Each row below holds a small network's activations on one input, seen along a few directions.
In each table, some parts of the input vary, and every possible input appears once, in random order.
A made-up example of a description, with smaller parts first: one of 4 places along a line, together with either a single point or one of 9 places along a line or (one of 3 separate values, together with one of 8 places around a ring).
Shared parts are said once, and a part with two or three values counts as separate values.
In the rows, zero is written as 100.

Other details of the inputs shift rows strongly along two fixed directions, in all tables alike. That doesn't count.

Rows:
x1: 101; 83; 80; 88; 113; 97; 123; 136; 109; 86; 51; 153; 130; 80; 92; 113
x2: 66; 133; 146; 96; 80; 95; 75; 87; 98; 117; 173; 51; 53; 144; 121; 56
x3: 107; 78; 72; 117; 143; 104; 111; 108; 98; 115; 134; 130; 103; 54; 57; 59
x4: 128; 129; 130; 105; 34; 77; 77; 124; 121; 57; 26; 84; 115; 122; 126; 158
x5: 97; 100; 63; 120; 138; 113; 117; 101; 115; 118; 33; 146; 133; 53; 92; 144
x6: 110; 101; 95; 176; 84; 64; 58; 113; 85; 101; 187; 80; 91; 56; 83; 21
x7: 102; 123; 119; 55; 75; 97; 79; 110; 83; 97; 131; 61; 66; 160; 117; 97
x8: 77; 125; 129; 85; 84; 108; 79; 91; 101; 109; 122; 76; 81; 137; 128; 96
x9: 90; 149; 130; 61; 65; 92; 79; 102; 98; 109; 98; 70; 73; 163; 137; 132
x10: 126; 102; 118; 82; 66; 63; 124; 64; 86; 94; 108; 66; 82; 151; 125; 139
x11: 100; 88; 47; 106; 133; 107; 117; 122; 91; 101; 35; 150; 142; 60; 91; 134
x12: 80; 80; 85; 112; 115; 90; 88; 120; 78; 120; 197; 107; 86; 86; 83; 10
x13: 134; 133; 113; 42; 88; 115; 100; 94; 102; 93; 47; 69; 84; 152; 103; 173
x14: 91; 104; 72; 128; 137; 106; 126; 104; 121; 116; 29; 142; 126; 51; 88; 140
x15: 135; 126; 110; 45; 92; 111; 113; 101; 112; 97; 38; 93; 100; 137; 93; 171
x16: 118; 124; 144; 38; 74; 119; 92; 85; 108; 95; 100; 59; 72; 161; 101; 124
x17: 74; 103; 70; 141; 133; 86; 83; 103; 77; 142; 184; 110; 88; 62; 91; 31
x18: 82; 131; 138; 90; 91; 110; 89; 77; 112; 114; 119; 64; 67; 125; 108; 99
x19: 86; 108; 67; 126; 130; 89; 126; 121; 111; 114; 30; 151; 131; 53; 100; 133
x20: 87; 84; 64; 131; 141; 112; 83; 90; 72; 131; 183; 98; 86; 65; 67; 34
x21: 111; 92; 126; 81; 56; 67; 121; 70; 93; 84; 105; 71; 84; 157; 136; 130
x22: 84; 77; 54; 105; 123; 112; 114; 129; 96; 92; 32; 156; 146; 65; 102; 126
x23: 76; 89; 87; 122; 129; 123; 101; 89; 112; 116; 91; 124; 115; 60; 97; 93
x24: 99; 114; 116; 53; 79; 125; 99; 102; 105; 78; 28; 94; 112; 146; 125; 162
x25: 102; 82; 67; 115; 137; 87; 111; 125; 88; 112; 134; 139; 109; 57; 69; 54
x26: 111; 92; 61; 94; 127; 102; 116; 124; 93; 98; 49; 134; 127; 75; 92; 127
x27: 115; 122; 136; 43; 78; 125; 86; 82; 100; 90; 97; 50; 68; 159; 108; 128
x28: 107; 75; 95; 160; 82; 97; 95; 125; 131; 57; 24; 134; 157; 43; 105; 112
x29: 116; 121; 142; 34; 69; 110; 107; 109; 117; 72; 47; 90; 96; 162; 116; 150
x30: 69; 97; 75; 126; 120; 94; 124; 128; 117; 104; 27; 156; 135; 58; 111; 125
x31: 75; 64; 90; 120; 125; 108; 94; 110; 88; 113; 184; 114; 99; 73; 82; 5
x32: 119; 50; 68; 132; 120; 88; 156; 67; 106; 93; 49; 135; 135; 60; 95; 143
x33: 99; 115; 132; 56; 77; 114; 80; 97; 91; 90; 128; 55; 70; 160; 118; 92
x34: 106; 69; 84; 94; 131; 125; 130; 111; 124; 84; 34; 154; 137; 56; 75; 118
x35: 123; 119; 145; 122; 48; 98; 60; 87; 117; 73; 118; 46; 84; 110; 101; 92
x36: 88; 35; 94; 151; 116; 92; 122; 47; 88; 107; 190; 93; 91; 65; 90; 29
x37: 73; 69; 80; 128; 135; 127; 82; 84; 80; 119; 180; 99; 91; 63; 74; 23
x38: 105; 86; 144; 85; 56; 81; 114; 53; 94; 83; 139; 52; 73; 163; 135; 102
x39: 122; 96; 93; 170; 90; 86; 73; 103; 106; 93; 130; 89; 106; 48; 75; 66
x40: 112; 130; 118; 65; 87; 83; 78; 103; 75; 121; 186; 57; 56; 148; 92; 62
Each input here is: one of 5 places around a ring, together with either one of 2 separate values or one of 6 places along a line.
- The inputs of x3 and x29 match in every part but the place on the ring of 5. If x5 is changed in the same way as x3 into x29, which row does it become? => x8
- The inputs of x17 and x23 match in every part but the place on the ring of 5. If x11 is changed in the same way as x17 into x23, which row does it become? => x37
- List by row number the other rows that have the place on the ring of 5 in common with x30. => x1, x4, x7, x9, x12, x21, x22
- Change only the choice among 2 separate values in x36. List by row number the other rows that result. => x35

Rows:
x41: 96; 88; 90; 126; 110; 97; 90; 84; 88; 113; 158; 85; 86; 84; 88; 61
x42: 81; 109; 91; 128; 111; 88; 84; 105; 87; 123; 154; 94; 88; 86; 97; 56
x43: 95; 69; 75; 131; 118; 111; 126; 118; 127; 79; 11; 165; 159; 37; 91; 128
x44: 91; 87; 94; 123; 110; 82; 104; 86; 85; 114; 160; 94; 84; 88; 98; 58
x45: 92; 108; 88; 127; 111; 90; 82; 103; 86; 122; 155; 92; 84; 83; 86; 59
x46: 86; 108; 80; 88; 133; 108; 85; 112; 80; 133; 160; 107; 84; 95; 81; 54
x47: 111; 140; 135; 66; 53; 95; 79; 111; 110; 85; 67; 71; 88; 153; 128; 143
x48: 83; 90; 109; 127; 99; 97; 85; 100; 103; 107; 154; 96; 91; 84; 98; 46
x49: 96; 97; 98; 126; 111; 95; 90; 91; 97; 115; 156; 88; 83; 80; 82; 57
x50: 102; 100; 95; 127; 99; 92; 75; 111; 89; 105; 154; 89; 93; 80; 86; 49
x51: 110; 130; 116; 28; 94; 120; 101; 87; 95; 108; 77; 79; 81; 163; 112; 153
x52: 106; 83; 52; 132; 130; 102; 121; 127; 116; 93; 11; 160; 152; 33; 85; 139
x53: 105; 64; 56; 129; 130; 98; 145; 106; 112; 94; 18; 164; 150; 42; 90; 141
x54: 82; 81; 101; 127; 98; 99; 85; 93; 93; 104; 156; 92; 94; 88; 105; 50
x55: 86; 67; 63; 96; 145; 128; 137; 130; 118; 90; 11; 172; 150; 49; 85; 123
x56: 86; 109; 90; 127; 112; 87; 83; 104; 86; 119; 154; 93; 84; 82; 95; 57
x57: 91; 99; 98; 126; 113; 96; 93; 89; 95; 121; 156; 92; 81; 82; 84; 58
x58: 100; 91; 106; 126; 102; 98; 86; 97; 98; 104; 154; 88; 91; 80; 84; 48
x59: 112; 128; 130; 63; 69; 87; 110; 83; 103; 96; 74; 70; 84; 159; 127; 153
x60: 79; 92; 93; 127; 113; 97; 95; 83; 87; 120; 156; 89; 88; 89; 102; 59
x61: 133; 118; 134; 63; 56; 90; 101; 89; 105; 78; 72; 65; 89; 153; 115; 147
x62: 100; 82; 97; 127; 101; 100; 85; 89; 88; 102; 156; 84; 93; 83; 90; 52
x63: 104; 121; 125; 31; 82; 121; 100; 98; 97; 89; 70; 72; 82; 166; 117; 143
x64: 84; 92; 92; 126; 114; 96; 93; 82; 85; 116; 156; 89; 84; 85; 99; 60
x65: 119; 118; 139; 62; 52; 90; 99; 89; 106; 75; 74; 70; 90; 158; 122; 145
x66: 116; 118; 140; 62; 52; 89; 100; 92; 109; 80; 75; 71; 87; 161; 130; 144
x67: 104; 58; 66; 133; 121; 114; 125; 114; 118; 73; 12; 157; 160; 40; 96; 130
x68: 123; 129; 144; 67; 60; 102; 90; 97; 117; 76; 66; 67; 88; 149; 115; 143
x69: 113; 122; 137; 66; 56; 103; 89; 86; 106; 78; 69; 66; 91; 154; 123; 147
x70: 125; 138; 133; 68; 57; 97; 79; 111; 108; 76; 66; 68; 90; 150; 118; 143
x71: 129; 123; 125; 64; 67; 88; 107; 84; 105; 88; 73; 68; 83; 151; 113; 155
x72: 106; 141; 135; 67; 73; 98; 100; 88; 112; 101; 67; 70; 83; 151; 122; 151
x73: 88; 76; 53; 97; 142; 122; 125; 143; 109; 91; 10; 173; 152; 50; 87; 124
x74: 97; 78; 65; 132; 115; 105; 115; 132; 118; 80; 11; 165; 161; 38; 94; 128
x75: 92; 77; 55; 93; 156; 127; 137; 119; 115; 110; 18; 177; 148; 47; 80; 134
x76: 84; 75; 91; 89; 121; 104; 106; 105; 82; 108; 160; 103; 86; 102; 88; 44
x77: 129; 116; 138; 63; 55; 91; 100; 92; 107; 71; 73; 67; 89; 157; 120; 144
x78: 84; 101; 100; 126; 114; 93; 93; 90; 94; 119; 155; 92; 81; 81; 93; 56
x79: 90; 87; 83; 85; 131; 104; 107; 94; 79; 127; 166; 107; 85; 100; 84; 56
x80: 91; 90; 90; 126; 112; 99; 93; 82; 85; 119; 157; 88; 84; 86; 90; 62
- What do these inputs look like to the network? => one of 4 places along a line, together with either one of 2 separate values or one of 8 places along a line
- The inputs of x76 and x73 match in every part but the place on the line of 4. If x71 is changed in the same way as x76 into x73, which row does it become? => x52
- The inputs of x54 and x66 match in every part but the place on the line of 4. If x67 is changed in the same way as x54 into x66, which row does it become? => x77
- List by row number the other rows that have the place on the line of 4 in common with x55. => x43, x48, x49, x57, x58, x68, x72, x75, x78
- Change only the place on the line of 8 in x50. List by row number the other rows that result. => x42, x45, x47, x52, x56, x70, x74
- A walk changes only the place on the line of 4. It starts at x79 and steps to x51. List the rest of the walk in order. => x75, x46
